These are the activations of a small neural network, seen along a few directions. Each row is one input.
In each table, some parts of the input vary, and every possible input appears once, in random order.
A made-up example of a description, with smaller parts first: one of 5 places around a ring, together with either a single point or one of 9 places around a ring or (one of 3 separate values, together with one of 6 places along a line).
Shared parts are said once, and a part with two or three values counts as separate values.
In the rows, zero is written as 128.

Other details of the inputs vary at random and push rows far along two fixed directions, the same in every table; ignore that.

A family of inputs:
R1: [148 151 124 126 151 154 105 112 135 133 126 103 117]
R2: [123  99  97  91 163 108 176 130 101 142 142 112 107]
R3: [ 46 137 183 165  79  76 117 188 153 137  79 126 123]
R4: [144 105  96 109 142 150 146 110 133 125 145 144 155]
R5: [138  97  91 106 143 141 158 115 141 129 140 151 157]
R6: [209 188 164 168 108 154  61  93 125 101 133 143 111]
R7: [106  98  85  88 170 142 162 126 119 145 141 100 135]
R8: [138 150 133 128 143 140 106 121  99 128 137  93 103]
R9: [115 110 101  99 158 126 158 128 122 142 134 109 120]
R10: [101 159 205 194  45  87  88 166 175 113  80 175 136]
R11: [136  96 101 107 134 124 163 121 114 124 149 148 140]
R12: [128 119 109 104 157 122 150 126 109 138 139 106 108]
R13: [206 189 164 168 109 155  60  95 122 101 135 140 112]
R14: [162 137 121 133 130 163 105 104 132 119 139 134 147]
R15: [177 140 133 136 124 128 120 110 114 113 143 148 119]
R16: [ 25 116 163 147  88  92 132 186 164 145  83 120 142]
R17: [135  84  91  96 144 125 174 119 108 129 155 143 141]
R18: [ 68 108 153 152  73  97 141 168 203 131  83 181 173]
R19: [121  99  94  89 164 116 174 127 110 143 141 112 112]
R20: [193 186 161 169 110 172  51  93 119 103 136 128 124]
R21: [ 36 120 157 145  94  95 134 183 189 146  76 131 149]
R22: [151 106 103 112 137 127 154 114 116 123 147 149 135]
R23: [ 50 138 176 161  81  91 116 179 180 139  74 133 133]
R24: [105 108 101 100 157 132 153 130 111 141 138 102 124]
R25: [104  96  86  88 171 143 161 126 118 148 141  95 135]
R26: [205 189 160 168 111 165  57  91 132 102 132 140 120]
R27: [157 106 100 109 138 134 156 108 133 124 143 156 141]
R28: [110  99  83  89 172 139 164 125 124 147 137 103 133]
R29: [ 58 105 167 157  65  77 143 180 158 127  95 167 154]
R30: [140 150 137 130 143 132 108 123  91 127 138  94  98]
R31: [153 106 107 113 136 119 157 117 107 122 149 149 130]
R32: [174 200 166 164 129 156  49 107 104 116 127  89  88]
R33: [153 107  96 108 144 144 151 109 144 127 141 152 152]
R34: [169 197 173 165 127 152  49 112  89 116 131  81  85]
R35: [138  97  96 107 138 131 162 116 128 127 143 152 147]
R36: [ 40 130 181 160  78  67 130 193 162 139  77 133 124]
R37: [138  96 105 108 134 116 165 124 105 123 150 148 135]
R38: [111  99  88  90 167 129 167 126 112 144 141 105 123]
R39: [144 105 100 110 137 140 150 112 120 123 149 146 145]
R40: [167 197 169 163 128 160  47 109  97 117 130  81  90]
Description of these inputs: one of 2 separate values, together with one of 4 places along a line, together with one of 5 places along a line.
- The inputs of R18 and R6 match in every part but the place on the line of 4. If R1 is changed in the same way as R18 into R6, which row does it become? => R19
- Which other rows does R39 become when the choice among 2 separate values takes its other values? List them by row number. => R24
- Which other rows does R22 become when the choice among 2 separate values takes its other values? List them by row number. => R32

A family of inputs:
R41: [104 137 138 137 118 134 114 137 148 131 113 121 135]
R42: [137 146 130 129 133 154 104 113 132 127 130 111 124]
R43: [107 137 139 139 122 131 114 139 148 134 110 120 136]
R44: [179 137 126 137 123 147 111 102 114 110 148 149 136]
R45: [159 143 130 135 136 145 106 112  99 120 144 116 120]
R46: [117 139 147 140 118 109 123 142 136 131 112 127 115]
R47: [185 145 127 132 131 138 117 102 127 116 139 147 119]
R48: [ 70  55  80  73 150  84 224 153 130 151 133 139 134]
R49: [113 138 148 136 112 113 123 137 137 129 115 127 113]
R50: [ 83 116 147 149  86 109 133 157 187 129  94 167 165]
R51: [147  72  57  69 190 133 195 110  76 138 175 115 131]
R52: [136 138 139 135 118 139 110 120 110 120 138 122 123]
R53: [155 144 130 132 132 147 106 110  98 118 147 117 118]
R54: [165 152 131 131 148 132 112 116 110 127 134 111 103]
R55: [ 63 123 151 147 103 104 127 171 170 140  89 131 149]
- What is each input in this table made of? => one of 3 separate values, together with either a single point or one of 4 places along a line
- The inputs of R55 and R51 match in every part but the choice among 3 separate values. If R50 is changed in the same way as R55 into R51, which row does it become? => R44
- Which other rows does R49 become when the choice among 3 separate values takes its other values? List them by row number. => R42, R52
